Each row below is a small network's average activation on inputs in which a field has the value named, seen along a few directions.
Values that are neighbours, or in one group, have similar rows; names and order tell nothing.
Strong random noise was added to every row along 3 fixed directions; ignore it. To show where, here is one row again and again, with new noise each time:
[ 402   85  204 -129 -200 -131  498 -648  675  204 -199  193  202 -185]
[ 239   18  -11   99 -171   10   -4 -199  189  163 -114   62  -59  -17]
[ 250 -180 -251  275   23  193 -638  307 -550  -87 -201 -198 -309  145]
[ 590   49  -26   58 -432 -157  -30 -566  273   23 -400   64  -66  -70]
[   0 -226  101  -51  575  304  115  301 -115   79   56  -87  129  -33]


Sibe, 17 values:
c5: [ -31  188   41 -236 -303 -173  169 -389  357   59    0   12  154   94]
c3: [ 410   -3  -49 -163 -379 -110  -62 -414  326   40 -348  -39   66   -8]
c12: [ -69   38 -168  378 -320   51 -311  131  -97  126  165   50 -320  -55]
c8: [ 411  -94 -158 -162 -303  -76 -291 -337 -110 -198 -480 -197   26   42]
c1: [ 361   74  -15   -3 -376 -403 -180 -347 -220 -475 -395  -16 -100  -91]
c15: [-564   64  -70  333  107  118 -131  585 -295   83  485  124 -250   28]
c16: [  52 -115   87  -61  347  181  208   39  141  145    8   24  102  -73]
c17: [ 134  -13 -230   40 -117 -167 -664  186 -763 -539 -271 -250 -251  227]
c7: [-131  250  -44 -100 -540 -156  161 -394  529  284  109  127   66  152]
c11: [  37    7  136  -13   -9 -219  189 -104   -2 -283  -92  103   96 -180]
c10: [ 137 -129   17   80  188   44   64   89 -276 -245  -46   41    9 -104]
c13: [-224  -66   44  -70  239  250  103  186  184  285  243   -7   23   11]
c6: [ 305 -248   22   26  280   67   16   50 -244 -339 -194  -68    3 -149]
c2: [ -91  208   76  -50 -123 -224   85  -67  -96 -215  -14   33    4   43]
c9: [  17   -4   68   35   52  -37  244 -201  415  243  -15  123   33 -218]
c4: [-336   78  174 -323  382  -53  325  111   79  -59  212  -32  345   35]
c14: [-124  -59  -87 -193  221   59 -258  251 -512 -237   -6 -278   46  192]
The values of Sibe form a ring.
- A walk along Sibe starts at c13 and steps to its neighbour c3. Put c5, c8, c1, c2, c14 in the order it reaches them. => c8, c5, c14, c2, c1
- List every value one step from c15, in the order listed. => c11, c10
- List every value one step from c9, in the order listed. => c12, c16
- What is the length, in steps, of the shortest route from c17 to c7? => 4
